Each row below holds a small network's activations on one input, seen along a few directions.
Each table varies a few parts of the input and shows all the possible inputs, shuffled.
Descriptions start from the smaller parts, as in this example, which fits no table here: line(6) and (point or line(9) or (values(2) and ring(5))).
Shared parts are said once, and a part with two or three values counts as separate values.

Other details of the inputs vary at random and push rows far along two fixed directions, the same in every table; ignore that.
These rows show it; all are for the same input, with only those details redrawn:
[  2  18  -9  43 -25 -14 -10   7  17 -33   9  -3 -41  32   6  23]
[  4  -1   6 -11  -1  13 -12  16 -24  22 -16  -5   5 -23   0   6]
[  4   2   4  -3  -5   9 -12  16 -18  13 -14  -5  -4 -15   1  10]
[  3  -2   5 -12  -1  13 -12  17 -22  23 -16  -7   5 -23   0   5]
[  1  -1   3  -9  -1  11 -11  15 -18  18 -13  -6   5 -20   0   4]
[  5   1   5  -3  -6   9 -12  16 -18  13 -13  -5  -4 -15   1  10]
[-21   7   0  12   8  -3   0  -2  25 -20  13  -1  12   7   2  -4]
[-32   1   2  -7  25   5   5  -5  24  -8  11   2  41  -9  -1 -18]

A family of inputs:
x1: [-18   1  -3 -17  25 -14  18 -22  22   2  16  -6  34  -6   2 -32]
x2: [ -6  -6  -7 -28  30 -13  13 -26  20  -1  22   7  30  -1  -6 -33]
x3: [ 10   0  -3 -19   0  -3  -4   7 -21  34 -13 -12  -1 -22   5  -3]
x4: [  2  -9  10 -10  -1  18 -13  19 -24  17 -19  -4   8 -20   1   9]
x5: [ 18   5  -8  11  -5 -23   2 -13  10 -19  16   5 -31  26  -7  -1]
x6: [ 14  -2   5 -17   0  -3   2   2 -27  29 -13  -9  -4 -19  -5  -9]
x7: [ 17  -1  -8  30 -20 -13   0  -9   4 -39  12  16 -43  48   2  21]
x8: [  6  -6   0 -12  -5  31  -6  14 -14  14 -20   3  13 -11   6  14]
x9: [-14   5   6   6   8 -14  15 -12  18 -16  16   0   6  13  -3 -12]
x10: [  2  -3   7  -9   0   4  -2  12 -21  22 -11  -6   3 -17  -3   2]
x11: [-28   4  -3  -9  27   1   5  -9  28  -4  11  -3  37 -11   1 -23]
x12: [-12  -4  -3 -21  27 -14  19 -26  20   0  23  -1  32  -7  -1 -33]
x13: [  6  -6  -3  22 -12  -7  10  -9   1 -27   8   7 -22  29   3  11]
x14: [ 21 -14  10 -14   1   5  -3   2 -28   9  -6  10  -7   0 -12   1]
x15: [  8   0   4  16 -17  -7   1   5 -14 -10  -6   0 -25  14  -2  12]
x16: [ -5  12  -5  27 -13  -8  -7   6  14 -23   8  -4 -21  17   4  13]
x17: [ 23  -7   6 -16   1   0  -2   0 -27  14  -4   7 -11  -4 -11  -1]
x18: [ -1 -11  -1  32 -33   2  -2 -32  38   0   0  29 -30   9  -1  10]
x19: [ 11   6  -6  15 -21  12 -10  17   1 -10 -10   1 -18  12   0  23]
x20: [-16   9  -2   9  11 -14   9  -9  25 -11  14  -5   6   9   2 -11]
x21: [ 13   5   1  -8 -10  17  -9  16 -10  15 -14  -3  -1 -12  -2  12]
x22: [ 23  -2   3 -11   0  -7   4  -3 -24  18  -5  -4 -15 -10  -6  -5]
x23: [ -9  -6   4   7  12  -9  17 -14  13 -25  16   9   9  15  -7 -10]
x24: [ -2 -11   5  -7  -1  16  -2  11 -25  18 -17   1   8 -10   7   8]
x25: [  8  -3   1  15 -18  -2   2   1 -16 -10  -6   2 -25  18   6  17]
x26: [-16  -6   6 -15  29  -7  21 -19  16  -7  19   7  33  -4 -10 -27]
x27: [ 16  14 -11  10 -18   1 -10   9   6  -1  -6  -7 -26   8   0  17]
x28: [  1  -8   9  -8  -1  13  -4  16 -29  21 -20  -2   7 -17  -2   5]
x29: [ -9   3  -7  28 -14   3  -6   6  10 -27   2   2 -16  23  14  20]
x30: [ -6  15 -15  -1   5  -4   2  -8  38 -10  14  -3  11   8   8  -8]
x31: [-24   4  -9 -14  24  -4   3 -12  29  -2  13  -5  37 -10   7 -24]
Q: What do these inputs look like to the network?
A: point or (line(5) and line(6))
Q: A walk changes only the line(6) part. It starts at x8 and steps to x29. List the rest of the walk in order.
A: x24, x25, x13, x7

A family of inputs:
x32: [ 34 -17  12  -9 -15  -3  15  -2 -51  17 -14   1 -23   2  -9   5]
x33: [-29  18  -9  22   3 -18   7  -3  29 -21  17 -21   3   5  18  -7]
x34: [-21  -7   1  16   5  -5  -6 -17  26 -24  16  18  -3  15  -2  -8]
x35: [ 18   7 -16  -6   7 -27  14 -20  14 -21  23   0 -13  29  -1 -11]
x36: [  8  -6  -8  24 -23   1 -19   3 -14 -12  -3   0 -32  14  21  27]
x37: [ 10   0 -11  10 -11  -7  21 -29  29 -12   9  10 -11  22   0  -5]
x38: [-25 -11  -5   5   8  -1  -2  -7  13 -14   5  11  13   7  12  -3]
x39: [  5  17  -5  27 -27 -20  -8  13  -6   5  -8 -20 -35   6  10  15]
x40: [ -3   1   0 -41  38  12  -1   3  -2  13  12   0  46 -31 -15 -25]
x41: [ 15   3   3 -37  15   7 -14  17 -16  24  -7  -4  16 -18 -10  -7]
x42: [ 10   3   6  28 -26  -3   1  18 -21 -19  -9  -3 -31  27   1  24]
x43: [-16   4  -5  12   6   8   8 -18  57 -26  21  12  20   6  -9  -8]
x44: [ -4  -5   1 -20   4  24   1   0   9  24 -13  11  33 -20  -3  -2]
x45: [  2  -8  12  -3  -3  14   5  17 -36   3 -13  -7   7  -6   6  12]
x46: [ -8   3  -1  -2   9 -30  22 -26  16   6  15  -9   2  -2   0 -27]
x47: [-13  16   4  15  -6 -18  -3  -1  15  -1   7  -7 -12  -4  -4  -5]
x48: [ 11  19 -19  13  -7 -13 -10  11  10 -25   6 -12 -21  29   8  13]
x49: [  7  15 -15   1   2  -8  -7  10  10 -14   8  -6  -8  21   0   3]
x50: [-18  -7  18  -3  14   8  11  -1  -3 -10   2  11  24   0 -16  -9]
x51: [ 14 -11  -2  11 -21   4 -21  11 -26  14 -16   7 -37   5   4  26]
x52: [-21   4   7 -12  16  -4   2   2   4  29  -5 -12  27 -27  -2 -21]
x53: [-23   2   8  18   9  -5  19   0  15 -29  11   9   4  27  -6   2]
x54: [ 14  12   5  15 -15 -14 -15  11 -10  13  -4 -15 -35 -17  -6   8]
x55: [ -5  -3  -2 -15   1  27   3   0   8  13 -11  -4  31 -16  14  -2]
x56: [-14  14 -21   0  19  -7   5  -3  30 -37  24 -12  21  21  15 -10]
x57: [ 21 -18   8  -2 -11  11 -27   9 -34  18 -15   8 -26 -22  -5  15]
x58: [ 13 -12  22  -7   2  14  -2  15 -36  10 -13   4  -3 -18 -17   7]
x59: [ 14  -2   0 -10 -15  24  -6  15 -14  28 -29   2   2 -16   7  14]
x60: [ 12   0   4  -7 -14  24  -8   4  -1  20 -17   9  -2 -13  -9  10]
x61: [ -8 -32   8 -44  33   4  14 -32 -14  29   4  20  44 -28  -1 -32]
Q: What do these inputs look like to the network?
A: values(5) and (point or line(5))
Q: Change only the line(5) part in x59. List by row number the other rows that result.
A: x43, x44, x55, x60
Q: Change only the values(5) part in x60. List by row number the other rows that result.
A: x34, x41, x47, x50
Q: List by row number the other rows that have the values(5) part in common with x51.
A: x34, x36, x38, x57, x61

A family of inputs:
x62: [-10   1  -8  -2   5  -5   9 -17  21  -4   6  -2  15  -1   4 -13]
x63: [-10  -3   4   0  13  -1   6 -13  15 -12   8   6  11  -2  -5 -16]
x64: [ -7  10  -8  -3  15  -1   2   7  17 -17  10  -4  16  11  -1  -4]
x65: [ -9   1  14  -2 -13  30   0  20  -8  18 -29   2  14 -16  -6  12]
x66: [ 11   3   2   4 -13  -7  -5   8 -12   5  -1  -6 -13  -5  -3   5]
x67: [-14   0   2   7  15  -6  11  -4   8 -14  13   1  10  10  -4  -9]
x68: [ 10 -17   6 -19   0  11   2  -2 -23  19 -11   8   2  -6  -1   2]
x69: [-10   1  -2   0   7  -6   4 -15  26  -2  11   6   6   5  -1  -9]
x70: [ -2   5  -9  -4   9   5   2  -3  21 -20  10   1  15   8   1  -5]
x71: [  8  14  -5  35 -17 -20  -4   6   3 -25   9  -2 -48  29  -2  17]
x72: [ 13  -1  -1  20 -11  -8  -3  -5   1 -10   3  12 -26  21  -1  11]
x73: [  9   2   3   3  -8  -4  -5   4 -17   1  -2  -2 -17  -3  -4   7]
x74: [ 11  -1   5   5  -8  -3  -1   3 -20   0  -2  -1 -14   2  -1   9]
x75: [  9 -11   8 -14   1   7   5   4 -30  14 -10  -1   5 -10   3   1]
x76: [  8   4   1   6  -8 -10  -5  13 -13   6  -3  -8 -15  -3  -4   5]
x77: [-17   4  -5  -7  17  -7  12  -6  15   4   5  -6  21  -3   4 -17]
x78: [-12  -6   2  -9  13  -3   2 -12  21   3  10   9  21  -3  -7 -15]
x79: [  8  -9   5 -17   2   8  -6   1 -18  21  -9   9  -2 -17  -9   0]
x80: [  6   2   6 -14  -1   1  -3   5 -18  21  -7  -7   1 -20   2  -2]
x81: [-18  -4   3  -5  -4  18 -25  22 -20  13 -20  -3  13 -17  15   9]
x82: [-11 -12   4  -8  14   0  13 -16   8 -10   5   6  25   4   2 -12]
x83: [ -2   4 -11  -6  10   6  -1  -4  24 -12  11   8  14  13  -2  -4]
x84: [ 10  -5  -6 -18  -5   6  -2  -2 -12  30 -12   3   1 -17   2  -1]
x85: [-19   3   4  -7  21  -8   6  -7  17   1   7  -8  19  -3  -1 -15]
x86: [  9  -5   3   3  -4  -5   3   8 -22   2  -8  -2 -12   8   3   9]
x87: [  1   4  -2  18 -11 -13  -2  -9  20 -21  11  -1 -18  15  -3   0]
x88: [ 13   5  -6  34 -26 -13  -1  -6   3 -31   9   2 -43  31  -1  16]
x89: [ -1  -3   0  20 -12  20 -12  15   1   2 -11  -5  -9 -15  11  25]
x90: [  8   0  -1 -15  -4   2   1   2 -17  25 -12  -8   3 -19   5  -3]
x91: [-10   3   1  -1  10  -3   5 -14  19  -4  10   0  13  -2   1 -16]
x92: [ 18   9  -6  -4  -8   7  -7  15 -10  -5  -3  -8  -9   4   3  10]
Q: What do these inputs look like to the network?
A: values(3) or (line(4) and (point or line(6)))
Q: A walk changes only the line(4) part. It starts at x84 and steps to x62. List the rest of the walk in order.
A: x90, x77
Q: Change only the line(6) part in x86. List by row number the other rows that result.
A: x67, x71, x76, x77, x85
